Each row below holds a small network's activations on one input, seen along a few directions.
Each table varies a few parts of the input and shows all the possible inputs, shuffled.
Descriptions start from the smaller parts, as in this example, which fits no table here: one of 5 places around a ring, together with either a single point or one of 9 places around a ring or (one of 2 separate values, together with one of 6 places along a line).
Shared parts are said once, and a part with two or three values counts as separate values.
In the rows, zero is written as 128.

Other details of the inputs shift rows strongly along two fixed directions, in all tables alike. That doesn't count.
To show where, the next rows are all for the same input, with only those details redrawn:
[149 135 122 143 119 117 113 109  93 122 125 102  81 163]
[ 84 126 168 101 136  96  96 115 176 175 128 181 113  91]
[ 97 121 153 105 147 130 162 170 202  94 126 188 238  35]
[149 136 122 143 119 117 113 109  93 122 125 102  81 163]
[161 130 108 147 130 151 178 163 119  40 122 110 207 106]
[161 130 108 147 130 151 179 163 119  40 122 109 207 106]

Rows:
x1: [156 135 125 145 130 132 107 114 100 129 117 100  81 166]
x2: [ 79 124 162 106 132 106  96 109 177 176 131 195 118 104]
x3: [154 130 124 144 133 126 112 118  97 134 126  93  82 164]
x4: [ 67 119 159 102 142 107 101 122 170 194 140 178 125 108]
x5: [155 133 125 145 131 129 110 116  98 132 121  96  81 165]
x6: [149 135 122 143 119 117 113 109  93 122 125 102  81 163]
x7: [133 134 116 145 123 134 112 110  90 134 127 107  94 183]
x8: [149 138 123 143 118 120 110 106  95 119 121 105  81 164]
x9: [ 82 123 170 100 145 119  92 128 171 191 127 181 119 102]
x10: [153 128 123 144 134 123 114 122  95 138 131  89  82 162]
x11: [147 135 125 142 127 143 106 119  90 134 120 105  87 175]
x12: [ 80 118 168  99 148 113  96 133 168 197 136 173 119  99]
x13: [155 126 101 152 127 157 181 160 117  44 130 120 212 118]
x14: [159 125 106 147 132 145 183 169 116  47 132 102 207 103]
x15: [ 88 111 145 110 146 130 169 172 198 103 142 192 244  43]
x16: [ 85 110 106  60  94 128 145 103 193 226 126 145 100  69]
x17: [134 136 116 145 121 138 110 107  92 131 124 110  93 184]
x18: [ 77 119 161 105 134 100 100 114 174 182 140 188 119 102]
x19: [148 133 122 142 120 114 115 111  92 125 129  98  82 162]
x20: [145 126 100 149 135 165 181 167 114  55 129 110 220 125]
x21: [ 91 127 107  57  94 127 147 106 201 233 143 148 109  71]
x22: [145 130 124 141 130 137 111 123  87 140 128  98  88 173]
Question: What is each input in this table made of?
Answer: either one of 2 separate values or (one of 4 places along a line, together with one of 5 places around a ring)
Question: What sort of input is x3?
Answer: one of 4 places along a line, together with one of 5 places around a ring

Rows:
x23: [114 131 137 128 119 108  84  88 105 185 131 129  46 174]
x24: [157 137 105 147 116 145 128 119  90 109 125  96 106 175]
x25: [161 137  77 120  92 145 157 113  95 134 129  68  97 150]
x26: [ 92 124 145 113 133 115 116 123 155 156 129 164 129 108]
x27: [141 122 125 132 138 144 159 160 132  81 126 124 187  99]
x28: [163 137 108 146 124 145 128 121  90 113 122  90 104 171]
x29: [150 129 106 150 123 133 130 125  82 111 130  85 105 169]
x30: [133 122 119 136 136 149 162 158 131  89 131 124 194 109]
x31: [139 127 121 139 136 136 161 156 135  80 137 124 190 103]
x32: [ 97 124 147 112 139 120 114 130 159 166 137 158 134 113]
x33: [163 123  73 129  95 145 160 110 101 134 132  72  93 151]
x34: [147 131 123 136 137 141 158 153 140  78 123 127 186  97]
x35: [162 133 113 147 123 135 127 118  87 103 118  88 100 164]
x36: [ 98 124 148 113 132 107 114 123 155 153 132 167 130 107]
x37: [ 95 126 147 111 130 119 111 123 161 153 123 163 127 107]
x38: [ 96 127 145 112 134 121 116 123 158 161 134 167 133 115]
x39: [161 133 109 147 126 144 129 129  86 116 129  88 104 170]
x40: [104 130 150 114 130 110 110 120 163 148 130 165 126 103]
x41: [101 127 150 112 129 111 111 122 161 149 126 165 127 106]
x42: [139 128 120 134 137 151 161 156 137  82 116 124 186 103]
x43: [119 130 141 126 126 107  81  98 107 186 127 118  39 165]
x44: [157 132 109 147 115 134 126 115  86  99 122  94 102 168]
x45: [146 129 123 135 135 142 160 155 136  78 119 125 186 103]
x46: [ 96 119 152 111 138 109 113 127 156 157 134 157 131 106]
x47: [104 126 150 110 137 124 110 125 160 160 121 159 129 104]
x48: [119 129 141 130 122  94  82  93 106 182 135 119  42 172]
x49: [105 123 154 111 138 110 111 132 157 156 130 158 125 101]
x50: [107 126 156 114 139 109 111 130 159 156 134 158 124  97]
x51: [159 131 111 149 123 142 128 127  82 114 126  87 103 166]
x52: [138 129 119 139 131 136 163 150 133  75 133 133 189 104]
x53: [133 124 120 135 131 141 164 151 131  77 128 132 191 107]
x54: [ 98 126 148 111 129 124 110 122 160 156 125 165 130 109]
Question: What is each input in this table made of?
Answer: either one of 2 separate values or (one of 5 places around a ring, together with one of 6 places along a line)
Question: Change only the place on the line of 6 in x47. List by row number the other rows that result.
Answer: x28, x34, x35, x42, x45
Question: Which other rows belong to the same alternative as x25? List them by row number.
Answer: x33

Rows:
x55: [ 86 123 155  99 139 125  99 121 169 199 129 168 112 110]
x56: [104 121 139 106 134 133 168 161 191  84 117 174 228  40]
x57: [158 132 116 136 118 126 119 113  91 126 115  84  76 156]
x58: [147 124 113 141 121 120 123 119  83 135 134  84  83 165]
x59: [145 138 152 173 145 111  85 116  74  91 124 123  92 192]
x60: [177 138  92 148 118 160 188 156 119  33 122 103 204 110]
x61: [152 136 109 140 123 148 119 117  92 144 128  92  88 179]
x62: [103 112 140 108 149 136 172 178 187 106 136 164 234  44]
x63: [167 131  90 152 122 154 193 162 112  41 140 101 212 119]
x64: [156 133 111 142 122 125 124 118  91 139 141  86  83 168]
x65: [146 129 110 139 123 145 119 118  87 141 123  90  87 176]
x66: [136 130 107 141 112 137 119 107  84 129 123 101  89 180]
x67: [143 135 106 143 112 140 120 106  89 132 127 103  90 182]
x68: [159 123  93 145 133 180 187 174 105  54 119  92 214 121]
x69: [161 133 115 138 119 127 119 113  93 127 117  85  75 158]
x70: [ 80 120 154 104 128  92 104 111 165 182 141 173 109 103]
x71: [104 130 159  97 134 108  99 117 178 187 126 165 100  92]
x72: [ 90 120 157 101 138 101 104 122 168 194 141 162 108  99]
x73: [ 77 117 154 103 127  91 104 111 163 181 139 172 109 102]
x74: [151 136 157 171 155 118  83 129  74 101 123 111  90 187]
x75: [ 83 130 150 101 128 120 100 110 172 190 133 180 115 116]
x76: [ 91 127 156 100 124  98 100 105 173 172 122 173 101  95]
x77: [164 136 115 138 118 129 119 112  96 128 120  87  75 158]
x78: [ 83 123 153 104 128  94 105 110 168 183 143 174 110 104]
x79: [ 93 118 134 108 139 152 168 165 187 101 125 181 239  61]
x80: [174 134  93 148 118 158 188 156 117  31 119 101 204 109]
Question: The inputs of x56 and x57 match in every part but one. If x73 is changed in the same way as x56 into x57, which row does it become?
Answer: x58
Question: What is each input in this table made of?
Answer: one of 2 separate values, together with either a single point or (one of 3 separate values, together with one of 4 places along a line)
Question: Change only the place on the line of 4 in x80. List by row number the other rows that result.
Answer: x56, x60, x76
Question: Change only the choice among 3 separate values in x67. List by row number the other rows that result.
Answer: x78, x80

Rows:
x81: [188 137  82 167 107 145 154 119  60  63 128  62 116 186]
x82: [129 131 117 138 111 114  94  89  84 170 136 105  41 192]
x83: [150 130 107 138 128 151 181 159 130  50 118 118 209  97]
x84: [ 96 123 141 109 131 122 120 124 163 159 133 161 139 109]
x85: [106 121 147 106 138 120 122 134 162 165 131 151 132  98]
x86: [102 129 143 110 131 119 120 124 164 156 128 162 133 102]
x87: [105 125 149 108 133 108 116 129 165 149 123 150 127  91]
x88: [188 132 124 201 151 143 118 142  43  35 116  79 123 204]
x89: [104 131 145 111 130 114 120 121 165 150 127 163 131  99]
x90: [ 98 127 142 108 133 124 119 126 164 164 128 161 134 105]
x91: [143 132 127 132 118 107  91  92  91 176 130  95  30 179]
x92: [179 134  82 168 106 140 154 122  51  60 126  63 115 184]
x93: [149 123 104 133 132 173 181 172 128  71 123 114 215 105]
x94: [147 136 124 137 114 105  89  92  95 164 128  93  30 176]
x95: [ 95 123 141 113 127 114 122 124 159 154 137 166 136 105]
x96: [105 125 150 106 128 113 116 125 160 148 122 160 129  94]
x97: [103 119 145 105 140 126 122 136 160 171 130 149 135 101]
x98: [155 129 106 134 135 160 182 170 133  60 127 112 206  95]
x99: [ 97 124 147 109 128 109 118 118 161 145 127 162 134 101]
x100: [184 136  80 170 105 142 155 122  55  63 132  66 115 185]
x101: [ 99 123 144 107 139 132 119 134 160 169 129 149 135  99]
x102: [ 88 119 138 110 131 125 122 129 155 164 136 162 141 112]
x103: [150 135 126 135 116 103  93  90  91 166 131  95  31 175]
x104: [145 127 100 136 134 170 182 168 130  70 123 115 217 108]
x105: [103 123 145 106 132 127 119 131 161 162 128 159 133 102]
x106: [136 134 120 137 111 111  92  83  90 165 132 103  39 190]
x107: [109 123 151 107 135 106 120 127 161 151 126 153 127  89]
x108: [145 136 150 167 164 144 146 182 109  26 127 138 229 125]
x109: [106 125 146 107 130 122 118 128 163 156 128 161 131  99]
x110: [130 131 117 134 114 122  93  89  88 175 132 100  44 196]
x111: [108 126 148 108 128 117 117 125 163 152 127 162 129  96]
x112: [152 126 106 138 135 166 181 170 130  68 125 108 212  96]
Question: What is each input in this table made of?
Answer: either one of 2 separate values or (one of 5 places along a line, together with one of 6 places along a line)
Question: What sort of input is x84?
Answer: one of 5 places along a line, together with one of 6 places along a line

Rows:
x113: [137 112 106 134 133 170 175 174 106  87 128 109 202 118]
x114: [ 68 107 154 113 143  97 142 142 187 122 138 193 198  63]
x115: [107 137 169  97 137  87  75 106 153 226 142 142  48 117]
x116: [158 146 115 141 129 149  99 107  88 161 119  81  61 198]
x117: [115 122 163 100 153 132 118 146 195 168 122 173 147  65]
x118: [ 83 124 167 101 136  95 134 146 187 112 125 189 189  47]
x119: [153 125 106 139 136 174 175 175 118  92 143 113 204 123]
x120: [164 123 117 145 121 135 114 116  82 114 106  84  71 163]
x121: [109 125 164 108 147 127 129 149 207 126 121 197 184  53]
x122: [168 120 116 141 126 141 118 122  81 126 105  75  71 160]
x123: [151 149 115 150 129 157 146 133 123  65 118 128 178 146]
x124: [163 145 120 146 126 126 166 153 126  46 136 122 193 106]
x125: [ 87 118 163  91 145 108 138 160 188 133 126 171 186  40]
x126: [135 128 109 155 109 132 125 113  67  99 129 114 110 182]
x127: [155 127 109 150 129 118 115 110  83 164 152  72  58 188]
x128: [ 69 116 159 101 127 105  72 101 134 221 135 166  60 142]
x129: [140 118 104 156 122 113 134 117  79 106 136  88 104 170]
x130: [113 133 166 116 132 102  85 100 169 159 123 183  91 113]
x131: [ 72 103 152 104 147 103 129 140 177 162 140 168 159  76]
x132: [ 86 125 158 118 134  76  76  89 155 214 155 164  57 141]
x133: [ 85 123 166  98 137  95 124 142 179 136 126 175 161  58]
x134: [135 134 113 144 128 157 144 138 110  76 104 112 164 142]
x135: [162 125 117 150 119 132 121 118  87  93 104  96  89 158]
x136: [153 152 118 150 120 136  94  93  88 138 120  99  62 204]
x137: [146 141 116 154 108 122  99  94  72 134 145 117  65 209]
x138: [162 138  41 101  70 168 213 118 146 118 134  91 155 102]
x139: [155 143 111 143 137 170 150 149 124  87 119 109 175 139]
x140: [176 132 117 145 135 156 152 152 126  79 119 110 159 117]
x141: [154 123 117 129 136 143 175 173 115  73 122  88 188  90]
x142: [154 133 107 164 121 110 131 109  90 100 150 102 106 179]
x143: [ 90 122 172 111 125  85  62  81 150 185 109 177  44 127]
x144: [ 75 129 163 101 134 110  60  88 145 219 109 156  48 146]
x145: [165 142 118 142 130 133 168 160 126  57 137 112 191 102]
x146: [131 121 109 145 121 149 152 146  94  84 129 121 167 142]
x147: [148 139 114 152 112 129 101 102  72 145 144 107  64 206]
x148: [152 122 103 149 141 143 178 163 127  77 151 107 199 115]
x149: [ 86 121 153 102 145 140 138 161 191 151 147 195 202  73]
x150: [ 79 126 161  95 139 115  63  96 146 231 108 147  49 144]
x151: [ 84 115  92  56  76 133 170 104 204 191 124 153 143  51]
x152: [145 111 103 147 130 126 141 130  79 128 136  69 102 164]
x153: [173 145 117 145 123 122 128 127  90 111 139  79  95 154]
x154: [133 136 115 147 126 153 147 134 112  60 104 123 175 140]
Question: The inputs of x138 and x151 match in every part but one. If x137 is changed in the same way as x138 into x151, which row does it become?
Answer: x126
Question: The inputs of x150 and x116 match in every part but one. If x141 is changed in the same way as x150 into x116, which row does it become?
Answer: x115
Question: What is each input in this table made of?
Answer: one of 2 separate values, together with either a single point or (one of 4 places along a line, together with one of 5 places around a ring)
Question: Change only the place on the ring of 5 in x128. List by row number the other rows that result.
Answer: x120, x125, x131, x144
Question: Change only the choice among 2 separate values in x147. List by row number the other rows that result.
Answer: x146
